m =
[ -47.767   68.613   57.730  191.595  -69.279  -12.018  150.651  -22.006
 -179.811  -85.421  -76.750   38.606   73.807]
Give the smallest entry.
Answer: -179.811
Give the entry just left of the smallest entry.
Answer: -22.006
The entry just left of the largest entry -> 57.730
The entry just right of -69.279 is -12.018
Give the entry just left of -22.006.
Answer: 150.651

W =
[[-11  12 -12 -20 -19  22]
 [-58 -42 -21  44 -24 -28]
 [  9   3  10 -24  -1  12]
 [ 37  27   7 -17  17  15]
 [-28 -13 -15  16 -18  -5]
 [-10  -4   9   6   2 -15]
 [ 19  13  -3   0   7   7]
 [-43 -19 -39  29 -32   2]
 [ 12  12   6 -13   5   7]
 [ 46  28  25 -41  21  19]]
Indices start at 1.
The entry at row 2, column 1 is -58
The entry in the top-left corner is -11
The entry at row 3, column 1 is 9
What is the top-right entry? 22
What is the entry in the bottom-left corner? 46
What is the entry directly below -1? 17
What is the entry just left of 17? -17
The entry just left of -17 -> 7
What is the entry just right of the largest entry? 28
The bottom-right entry is 19
What is the entry just right of 3? 10
The entry in row 1 and column 3 -> -12
The entry directly above the largest entry: 12
What is the entry just left of -3? 13
What is the entry just right of the smallest entry? -42
The entry directly above -1 -> -24
The entry in row 1 and column 2 is 12
